These are the activations of a small network on made-up records, seen along a few directions, one row for each record.
Each row is followed by the record's values for the fields FUSO, NELA, SIPA, VUG, KOFEP, NONAK, GONAP, SAZE.
Other fields move the rows too, some of them a lot.
(in the rows, 500 means zero)
Strong random noise was added to every row along 19 fixed directions; ignore it. To show where, here is one row again and again, with new noise each time:
[524 604 567 554 496 472 426 507 561 554 553 498 487 522 557 424 319 474
 400 665 550 423 684 527 607 614 483 488 529 456 472 522 492 698 461 468
 573]
[313 562 545 434 560 598 512 354 491 553 492 716 302 633 729 582 566 554
 695 569 353 253 457 485 555 477 676 461 697 375 541 428 447 368 558 647
 555]
[613 493 430 574 456 406 607 626 506 319 428 438 516 358 516 399 607 482
 506 608 413 497 501 711 576 483 476 476 375 465 427 399 627 391 513 395
 485]
[460 423 514 532 692 628 327 319 456 513 442 635 335 437 387 538 526 331
 728 555 404 296 310 519 497 723 592 525 509 311 436 404 483 280 457 443
 491]
[716 515 616 593 674 591 674 430 633 412 534 351 370 448 444 668 615 561
 280 489 466 574 460 325 469 573 285 580 531 467 470 437 446 465 527 402
 563]
[416 384 445 441 497 472 567 462 350 517 458 516 440 525 475 650 502 497
 466 507 401 533 554 536 552 443 615 428 388 374 518 583 367 494 574 521
 466]
[467 459 483 393 439 389 645 586 585 435 544 369 544 407 515 663 439 749
 258 579 524 511 756 469 640 407 537 519 274 517 616 663 487 676 606 505
 490]
[468 476 424 354 450 307 702 577 392 423 508 537 566 530 639 520 437 531
 466 509 506 567 556 402 704 523 674 493 460 535 490 648 473 734 543 591
 405]
[532 616 535 517 506 516 446 569 643 562 592 515 525 420 540 493 542 464
 568 476 370 309 349 520 458 562 584 546 535 578 520 629 406 459 558 568
 533]
[492 543 551 608 658 306 608 632 439 383 440 500 535 470 447 627 732 491
 507 294 403 545 294 418 579 540 737 531 655 427 572 513 484 248 504 526
 560]
[487 391 436 610 268 448 541 479 287 461 475 412 424 445 657 614 409 320
 497 403 534 475 302 437 470 374 471 632 344 631 401 556 526 458 501 550
 460]
[542 340 417 646 305 356 412 627 465 335 515 309 398 292 404 363 590 563
 560 530 559 438 556 668 563 463 504 426 345 459 380 380 665 425 549 397
 558]
[537 598 329 512 500 463 531 442 440 426 409 432 386 476 674 491 588 607
 390 648 485 527 410 502 409 398 245 595 444 505 481 652 599 420 381 447
 493]
[533 406 595 531 350 638 670 489 400 476 428 519 398 475 585 529 472 337
 502 560 406 439 574 633 502 344 493 599 349 463 463 330 368 331 624 437
 394]
[531 550 495 456 558 579 497 480 384 516 388 627 498 580 485 420 442 234
 579 528 411 534 444 510 436 534 475 563 520 514 502 529 493 491 389 498
 412]
[385 493 632 462 497 546 504 380 397 643 492 536 388 531 656 480 485 564
 535 542 606 316 610 470 588 448 534 550 576 362 541 509 503 547 443 662
 523]
[338 533 507 616 578 353 453 452 325 416 474 490 536 583 525 794 268 279
 443 513 553 401 412 482 587 599 682 539 480 445 438 473 604 548 504 463
 597]
[450 639 471 424 526 350 453 505 389 421 496 467 426 687 627 586 496 675
 382 683 520 565 455 334 493 464 593 524 677 363 438 533 414 537 580 448
 329]
[505 504 549 538 587 510 427 517 471 416 284 524 486 420 357 466 608 440
 389 546 508 481 589 565 450 455 454 588 387 361 664 580 587 382 413 434
 385]
[525 659 680 569 521 520 442 673 691 465 511 501 554 659 399 701 469 512
 327 476 282 591 615 424 460 394 642 386 642 535 678 440 462 535 594 554
 539]
[581 385 534 634 468 483 512 523 625 364 459 465 650 326 385 790 355 338
 376 478 418 466 399 526 574 606 612 508 204 518 469 427 568 506 626 436
 403]

[333 428 550 449 404 471 610 542 341 621 509 563 736 479 520 611 316 295
 586 397 579 424 444 628 526 451 743 666 365 542 466 419 381 355 614 473
 393]
(FUSO tiz; NELA bobun; SIPA dosel; VUG fibod; KOFEP muv; NONAK mif; GONAP bam; SAZE nasu)
[475 591 501 448 644 451 603 523 544 357 582 475 369 593 562 695 615 633
 540 509 396 490 327 344 484 500 607 559 677 499 476 405 418 327 641 419
 517]
(FUSO fegi; NELA mav; SIPA zak; VUG fibod; KOFEP bimaf; NONAK kizeg; GONAP kepu; SAZE nasu)
[569 593 565 528 411 583 696 531 658 510 332 731 826 553 544 435 502 373
 436 375 551 649 446 532 337 468 506 664 516 546 503 358 409 319 624 373
 177]
(FUSO fegi; NELA mav; SIPA dosel; VUG fibod; KOFEP bimaf; NONAK kizeg; GONAP bam; SAZE vopa)
[524 627 490 533 540 365 394 611 477 462 530 413 617 650 476 682 575 588
 360 488 380 636 264 412 384 429 600 448 661 515 504 558 441 461 565 519
 393]
(FUSO tiz; NELA mav; SIPA bogim; VUG kadu; KOFEP muv; NONAK kizeg; GONAP kepu; SAZE pefa)
[580 529 406 545 520 544 659 491 546 475 427 671 486 399 672 410 380 345
 544 527 333 520 509 516 673 609 389 609 390 705 554 572 550 431 277 481
 646]
(FUSO veren; NELA mav; SIPA bogim; VUG fibod; KOFEP muv; NONAK suga; GONAP kepu; SAZE nat)
[658 535 563 574 585 467 787 542 309 440 420 526 447 510 677 370 660 242
 565 397 413 564 340 541 610 507 446 515 625 501 435 472 534 502 368 616
 543]
(FUSO fegi; NELA mav; SIPA zak; VUG kadu; KOFEP muv; NONAK kizeg; GONAP kepu; SAZE vopa)
[382 672 427 510 681 533 698 331 354 359 222 695 583 658 673 605 558 292
 458 453 597 495 306 463 283 442 326 786 600 510 546 501 663 275 404 411
 432]
(FUSO veren; NELA mav; SIPA zak; VUG fibod; KOFEP bimaf; NONAK kizeg; GONAP kepu; SAZE nasu)
[414 503 354 393 676 459 597 464 457 471 463 451 531 500 421 567 723 671
 585 414 492 571 421 556 395 482 472 408 561 388 500 552 572 391 494 512
 601]
(FUSO zusib; NELA mav; SIPA bogim; VUG kadu; KOFEP bimaf; NONAK kizeg; GONAP bam; SAZE vopa)
[465 500 439 727 281 476 531 578 670 344 444 551 536 421 485 411 502 409
 456 391 619 468 604 656 407 431 435 568 417 634 500 359 580 346 629 286
 563]
(FUSO fegi; NELA bobun; SIPA zak; VUG fibod; KOFEP bimaf; NONAK kizeg; GONAP kepu; SAZE mazul)
[579 487 506 486 420 365 666 718 463 555 498 558 813 478 503 337 509 432
 599 364 437 663 547 677 653 524 689 347 552 541 459 426 508 572 505 606
 480]
(FUSO tiz; NELA mav; SIPA bogim; VUG fibod; KOFEP muv; NONAK suga; GONAP kepu; SAZE pepo)
[560 597 718 660 499 575 568 403 551 432 325 557 445 424 628 342 664 290
 410 479 701 231 528 546 471 450 319 656 494 463 611 542 715 565 408 601
 439]
(FUSO tis; NELA bobun; SIPA dosel; VUG kadu; KOFEP bimaf; NONAK kizeg; GONAP bam; SAZE pefa)
[526 561 706 523 570 551 407 573 571 479 487 523 312 512 441 453 492 448
 433 451 468 440 655 249 572 522 502 625 603 597 748 643 490 575 367 582
 595]
(FUSO veren; NELA mav; SIPA bogim; VUG fibod; KOFEP muv; NONAK kizeg; GONAP kepu; SAZE pepo)
[472 368 391 324 287 617 569 542 585 383 563 481 334 480 493 544 604 603
 576 474 342 466 597 482 382 272 482 445 325 689 569 590 441 550 709 549
 455]
(FUSO tiz; NELA mav; SIPA bogim; VUG fibod; KOFEP muv; NONAK kizeg; GONAP bam; SAZE nasu)
[540 541 508 404 466 508 534 583 565 517 630 452 511 522 563 592 451 527
 378 713 293 379 554 695 551 469 608 357 390 483 472 586 263 661 747 492
 419]
(FUSO tiz; NELA bobun; SIPA zak; VUG kadu; KOFEP muv; NONAK suga; GONAP kepu; SAZE pefa)
[473 555 587 555 633 446 506 513 442 470 412 562 546 545 405 493 694 373
 538 369 480 459 394 531 442 546 621 472 643 335 538 546 427 401 560 514
 478]
(FUSO tis; NELA mav; SIPA zak; VUG kadu; KOFEP bimaf; NONAK kizeg; GONAP bam; SAZE pepo)
[418 709 730 411 396 569 595 674 682 566 688 454 612 538 593 438 414 527
 558 464 582 266 639 540 452 381 616 670 667 690 570 404 421 497 694 536
 563]
(FUSO tiz; NELA bobun; SIPA zak; VUG kadu; KOFEP muv; NONAK mif; GONAP bam; SAZE nat)
[391 484 498 330 486 450 586 572 282 606 556 403 556 560 547 650 475 563
 628 489 394 533 427 512 540 278 642 527 448 535 517 506 499 403 441 646
 520]
(FUSO tis; NELA mav; SIPA dosel; VUG fibod; KOFEP muv; NONAK kizeg; GONAP bam; SAZE nasu)
[474 563 670 266 725 507 596 525 597 600 666 330 698 463 438 690 385 741
 476 511 622 463 528 356 604 554 571 607 556 543 562 436 614 651 469 627
 551]
(FUSO tiz; NELA bobun; SIPA bogim; VUG kadu; KOFEP bimaf; NONAK kizeg; GONAP kepu; SAZE vopa)
[485 545 438 710 666 450 483 318 408 579 395 450 544 532 500 568 635 485
 350 421 616 505 404 623 408 530 281 428 549 331 452 612 652 496 323 536
 670]
(FUSO fegi; NELA mav; SIPA bogim; VUG kadu; KOFEP muv; NONAK suga; GONAP kepu; SAZE mazul)
[545 526 525 544 626 620 415 359 455 602 392 632 449 632 474 557 443 276
 408 466 382 577 508 405 469 542 353 359 541 528 615 661 589 757 271 694
 550]
(FUSO veren; NELA bobun; SIPA dosel; VUG fibod; KOFEP muv; NONAK suga; GONAP kepu; SAZE pefa)
[544 406 447 623 563 613 602 317 640 504 420 682 458 447 477 524 601 443
 491 353 502 519 451 449 463 648 391 533 467 466 505 496 446 370 514 421
 525]
(FUSO fegi; NELA mav; SIPA dosel; VUG fibod; KOFEP bimaf; NONAK kizeg; GONAP kepu; SAZE nasu)
[356 528 471 388 412 551 603 460 594 617 633 389 683 534 606 734 324 673
 515 457 598 410 547 530 436 329 432 537 408 668 485 441 669 576 543 614
 647]
(FUSO tis; NELA mav; SIPA zak; VUG fibod; KOFEP muv; NONAK suga; GONAP kepu; SAZE nasu)
[444 508 449 538 310 433 486 539 712 367 516 560 673 517 647 688 291 625
 457 517 577 564 478 369 578 524 630 432 485 603 451 282 688 600 668 501
 388]
(FUSO zusib; NELA bobun; SIPA bogim; VUG fibod; KOFEP muv; NONAK kizeg; GONAP kepu; SAZE pepo)
[536 427 449 519 569 515 507 424 399 623 548 475 505 530 482 517 606 483
 583 449 401 534 368 601 488 547 510 303 602 389 379 489 438 523 495 596
 575]
(FUSO tiz; NELA mav; SIPA dosel; VUG fibod; KOFEP muv; NONAK kizeg; GONAP kepu; SAZE pepo)
[446 454 269 381 548 510 420 418 566 472 523 596 416 530 482 504 551 667
 698 539 358 587 430 450 480 541 487 334 511 505 460 516 579 477 456 509
 559]
(FUSO fegi; NELA mav; SIPA zak; VUG fibod; KOFEP bimaf; NONAK kizeg; GONAP bam; SAZE nasu)
[620 500 586 472 480 470 516 526 670 408 699 343 437 526 487 441 540 740
 458 622 577 450 576 432 555 604 498 447 662 461 321 278 450 619 718 389
 477]
(FUSO tiz; NELA mav; SIPA dosel; VUG kadu; KOFEP muv; NONAK suga; GONAP kepu; SAZE pepo)
[538 607 670 406 557 507 572 545 390 630 508 433 585 478 590 511 526 476
 407 500 532 420 459 495 490 406 537 639 510 447 588 669 367 547 489 634
 395]
(FUSO tiz; NELA mav; SIPA zak; VUG fibod; KOFEP bimaf; NONAK suga; GONAP bam; SAZE vopa)
[503 443 524 597 442 337 509 452 372 356 456 492 419 492 638 521 477 462
 464 593 602 435 435 418 703 563 584 534 464 402 409 449 607 556 477 496
 401]
(FUSO tis; NELA mav; SIPA dosel; VUG kadu; KOFEP muv; NONAK kizeg; GONAP bam; SAZE pefa)
[432 459 611 591 663 583 506 401 484 701 335 629 622 420 449 495 579 461
 460 411 490 422 643 731 584 480 486 428 442 341 721 539 639 414 257 675
 642]
(FUSO tiz; NELA mav; SIPA dosel; VUG fibod; KOFEP bimaf; NONAK suga; GONAP kepu; SAZE mazul)

Here are new rows. What are their fields?
[461 407 497 641 407 348 377 586 443 451 377 447 546 365 465 514 494 599
 484 401 631 623 498 421 649 410 530 544 396 526 625 463 826 362 251 576
 553]
(FUSO tiz; NELA bobun; SIPA bogim; VUG kadu; KOFEP muv; NONAK kizeg; GONAP bam; SAZE nasu)
[483 488 408 472 473 535 553 414 392 495 463 550 376 480 644 406 414 384
 518 650 516 454 583 578 578 517 389 514 374 470 449 579 483 583 433 475
 548]
(FUSO zusib; NELA bobun; SIPA zak; VUG kadu; KOFEP muv; NONAK kizeg; GONAP bam; SAZE nasu)
[468 571 591 419 412 572 438 546 585 546 543 481 474 546 569 497 280 597
 403 695 531 488 756 475 545 459 503 558 466 495 556 452 413 596 558 443
 448]
(FUSO zusib; NELA mav; SIPA bogim; VUG kadu; KOFEP muv; NONAK kizeg; GONAP kepu; SAZE vopa)
[561 422 557 394 549 537 577 584 506 636 478 466 765 403 291 409 441 529
 536 489 580 645 620 654 535 515 519 541 385 442 490 346 520 412 417 415
 413]
(FUSO tiz; NELA mav; SIPA dosel; VUG fibod; KOFEP muv; NONAK kizeg; GONAP bam; SAZE vopa)
[357 616 496 511 350 556 400 481 598 499 427 633 621 777 589 633 412 567
 450 535 422 575 597 533 356 285 561 309 621 496 542 352 634 587 605 586
 429]
(FUSO fegi; NELA mav; SIPA dosel; VUG fibod; KOFEP muv; NONAK kizeg; GONAP bam; SAZE vopa)
[504 694 439 359 666 466 596 599 520 503 594 445 638 585 507 702 333 518
 401 721 287 582 515 635 539 530 565 468 457 527 491 527 384 549 564 392
 576]
(FUSO tiz; NELA bobun; SIPA bogim; VUG kadu; KOFEP bimaf; NONAK kizeg; GONAP kepu; SAZE vopa)
[309 502 477 535 513 340 460 472 260 486 358 474 403 581 553 502 674 667
 401 534 661 517 639 555 508 339 566 452 582 166 570 578 467 388 509 484
 496]
(FUSO zusib; NELA mav; SIPA zak; VUG fibod; KOFEP muv; NONAK kizeg; GONAP bam; SAZE nasu)
[443 490 388 346 717 468 561 395 330 434 561 409 325 673 411 623 519 516
 391 595 489 532 559 420 437 550 438 486 536 435 453 670 374 687 557 392
 546]
(FUSO fegi; NELA mav; SIPA dosel; VUG fibod; KOFEP muv; NONAK suga; GONAP kepu; SAZE nasu)
[635 342 467 550 490 527 388 458 455 695 637 218 452 330 360 542 590 674
 485 524 420 537 480 654 498 469 359 277 333 360 372 580 452 540 450 597
 652]
(FUSO tiz; NELA mav; SIPA bogim; VUG kadu; KOFEP muv; NONAK suga; GONAP bam; SAZE nasu)
[558 454 690 674 473 457 374 498 577 541 540 405 504 332 587 585 669 636
 500 331 529 334 223 352 563 482 599 531 582 491 565 501 633 407 448 779
 482]
(FUSO tiz; NELA mav; SIPA bogim; VUG kadu; KOFEP bimaf; NONAK suga; GONAP bam; SAZE mazul)
[625 633 569 508 545 555 445 550 650 417 597 476 518 571 432 459 498 424
 632 507 432 504 329 387 369 604 489 549 670 613 365 335 497 453 570 414
 479]
(FUSO tis; NELA mav; SIPA bogim; VUG kadu; KOFEP bimaf; NONAK kizeg; GONAP bam; SAZE nasu)
[664 584 682 375 499 604 504 507 555 682 486 494 618 453 612 333 520 585
 468 604 522 504 520 430 528 485 425 581 531 432 537 577 403 629 427 678
 263]
(FUSO zusib; NELA mav; SIPA bogim; VUG kadu; KOFEP muv; NONAK kizeg; GONAP kepu; SAZE nasu)
[561 516 580 475 574 701 586 487 695 471 466 622 541 439 375 437 542 368
 557 438 467 440 526 535 379 586 436 648 485 543 542 373 399 326 600 334
 446]
(FUSO tis; NELA mav; SIPA zak; VUG fibod; KOFEP muv; NONAK kizeg; GONAP kepu; SAZE vopa)
[458 449 512 548 378 466 352 468 508 592 524 486 492 359 533 531 526 563
 503 492 523 337 404 504 496 506 603 596 358 424 489 687 300 414 617 517
 369]
(FUSO fegi; NELA mav; SIPA bogim; VUG kadu; KOFEP muv; NONAK kizeg; GONAP kepu; SAZE nasu)
